Each row below holds a small network's activations on one input, seen along a few directions.
Each table varies a few parts of the input and shows all the possible inputs, shuffled.
A made-up example of a description, with smaller parts first: one of 6 places along a line, together with either a single point or one of 9 places along a line or (one of 3 separate values, together with one of 8 places around a ring).
Shared parts are said once, and a part with two or three values counts as separate values.
In the rows, 128 means zero.

Other details of the inputs shift rows strongly along three fixed directions, in all tables alike. That doesn't count.

Table:
x1: [ 94 123 141 113 103 110 134 157 123 124 139  86]
x2: [131 111 106 137 150 117 133 130 153 124  74 158]
x3: [ 95 128 143 107  97 104 131 155 131 123 139  85]
x4: [102 138 147  98 133 107 115 148 121 134 147  88]
x5: [185 144 109 129 136 174 129 104 150 103 188 128]
x6: [ 97 127 145 109  98 104 133 154 129 121 135  89]
x7: [117 122 108 142 161 133 121 131 140 120  76 159]
x8: [127 112 113 140 178 119 115 125 141 144  94 159]
x9: [110 121 101 144 158 135 113 125 135 130  78 158]
x10: [181 157 100 131 120 184 137 119 164 121 188 133]
x11: [130 113 111 156 154 111 127 122 160 121  79 144]
x12: [100 138 157  98 128 109 123 150 126 137 147  97]
x13: [177 141 104 155 113 179 142 113 154 100 185 117]
x14: [106 140 138 104 138 119 119 148 116 135 141  81]
x15: [128 111 110 156 151 112 124 118 159 127  79 143]
x16: [180 143 100 151 110 177 132 104 163 105 186 116]
x17: [157 103 173 144  67 104 125  67  36 136 125 174]
x18: [104 132 150 105 139 111 126 149 115 127 140  96]
x19: [101 136 152 120 100 108 132 149 131 122 141  81]
x20: [110 123  94 143 159 136 110 126 138 133  81 159]
x21: [137 117 114 133 173 118 119 113 142 128  80 142]
x22: [130 125 118 135 169 114 130 124 154 133  92 164]
x23: [ 96 122 142 115 103 110 136 156 122 121 137  90]
x24: [153 115 170 145  67 109 138  76  53 143 127 186]
x25: [ 93 127 142 108 101 102 128 156 130 125 136  86]
x26: [157 105 162 148  76 113 127  71  32 141 117 163]
x27: [109 143 146  97 130 117 122 145 124 128 142  78]
x28: [180 139 102 134 139 179 123 104 139 114 191 126]
x29: [130 122 114 142 164 127 136 135 150 137  86 162]
x30: [181 155 107 130 117 186 144 117 165 114 187 133]
x31: [103 136 160 100 127 109 125 148 123 134 145 102]
x32: [173 135  97 140 111 179 143 120 155  96 187 118]
x33: [ 96 145 150 101 129 109 130 154 133 140 143 103]
x34: [110 121 101 143 158 137 117 125 138 127  77 157]
x35: [154 105 166 143  73 106 120  70  42 139 127 170]
x36: [ 98 133 155 104 134 114 125 153 119 139 146  99]
x37: [ 93 128 140 109  99  98 125 157 126 129 136  88]
x38: [126 107 109 161 157 117 129 124 152 125  80 141]
x39: [100 133 155 105 137 115 128 153 121 135 145 101]
x40: [132 113 108 138 179 123 116 116 133 135  82 140]
x41: [129 107 101 144 151 113 129 127 161 118  80 150]
x42: [ 95 142 150 106 136 115 137 158 130 137 143 104]
x43: [120 127 110 138 157 128 118 126 147 118  74 161]
x44: [118 126 107 139 156 132 116 124 148 121  76 160]
x45: [129 110 106 136 150 119 132 129 155 126  75 154]
x46: [126 111 117 139 178 121 118 124 141 141  95 156]
x47: [104 140 159  99 129 109 126 153 125 131 148 100]
x48: [186 150 104 129 134 184 124 107 158 115 202 133]
x49: [ 94 132 144 125 113 113 129 157 129 128 141  77]
x50: [181 157 104 129 118 187 142 117 167 116 190 131]
x51: [ 95 138 149 119 101 101 124 154 128 130 142  78]
x52: [126 119 111 142 164 127 130 133 149 145  86 159]
x53: [144 108 155 164  58 111 130  89  57 136 131 150]
x54: [191 150 105 129 133 180 132 101 146 102 183 120]
x55: [ 93 125 137 114 105 108 128 160 121 128 140  87]
x56: [ 99 136 141 100 103 113 136 161 132 127 136  90]
x57: [125 107 101 140 155 125 133 132 149 130  79 152]
x58: [103 135 151  98 131 109 120 145 123 130 145  89]
x59: [154 106 154 145  46 115 136  84  54 135 123 171]
x60: [ 83 154 140  99 109 130 119 158 128 122 140  90]
x61: [128 113  99 137 149 117 125 130 152 133  80 154]
x62: [134 113 111 137 179 123 122 117 136 130  82 140]
x63: [130 107 113 138 179 119 117 117 137 133  90 149]
x64: [126 109  97 142 154 123 128 134 145 134  82 153]
x65: [ 96 132 135 106 114 120 135 165 127 130 137  91]
x66: [127 122 117 140 173 120 133 128 146 135  94 164]
x67: [126 106 103 141 155 124 135 132 148 128  77 153]
x68: [ 96 147 150 101 117 113 132 164 136 142 137  97]
x69: [114 126 100 140 155 133 110 121 145 127  76 159]
x70: [153 101 170 147  75 110 127  74  34 137 127 170]
x71: [ 94 141 145 108 135 112 130 158 126 144 142 107]
x72: [177 152 106 134 124 191 147 123 159 116 189 131]
x73: [174 138 103 154 111 178 138 109 152 106 183 115]
x74: [ 99 138 156  99 129 109 120 152 125 138 148  96]
x75: [152 122 169 142  57 112 141  92  58 141 125 176]
x76: [159 106 167 148  74 111 131  73  28 136 116 166]
x77: [177 139 103 132 142 181 126 106 143 111 191 122]
x78: [114 122 104 143 161 138 120 129 142 123  79 156]
x79: [188 148  98 129 137 184 125  98 150 109 185 116]
x80: [ 94 142 146 107 136 116 132 159 130 141 145 102]
x81: [175 152 104 134 124 191 145 123 159 119 189 129]
x82: [178 155 107 129 128 181 139 108 163 115 195 136]
x83: [126 122 113 136 168 111 122 122 149 144  89 166]
x84: [143  98 154 153  48 112 133  89  50 131 131 157]
x85: [106 144 143  97 130 112 116 146 119 134 141  79]
x86: [125 120 109 143 163 123 128 134 147 148  84 161]
x87: [154 107 172 147  77 113 132  84  43 139 133 178]
x88: [102 133 139 108 112 120 142 164 125 123 134  97]
x89: [ 80 157 132  97 114 130 112 163 131 127 146  86]
x90: [ 94 141 149 106 135 115 135 157 129 140 143 104]
Description of these inputs: one of 2 separate values, together with one of 5 places along a line, together with either a single point or one of 8 places along a line.
Q: Changing only the place on the line of 5 turns x17 into x35. The same change can be made to x62. Which row results?
A: x40
Q: Changing only the place on the line of 5 turns x29 into x81. The same change can be made to x32. Which row results?
A: x1
Q: Change only the place on the line of 8 in x25. List by row number the other rows that result.
A: x16, x33, x35, x59, x68, x74, x79
Q: Change only the choice among 2 separate values in x88. List by row number the other rows that result.
A: x2
Q: Which other rows agree with x37 in the place on the line of 5 and the choice among 2 separate values? List them by row number.
A: x4, x10, x48, x51, x61, x83, x85, x89
Q: Change only the choice among 2 separate values in x28. List by row number the other rows that result.
A: x4
Q: Which other rows agree with x39 in the place on the line of 5 and the choice among 2 separate values? List them by row number.
A: x23, x38, x42, x62, x67, x70, x72, x78
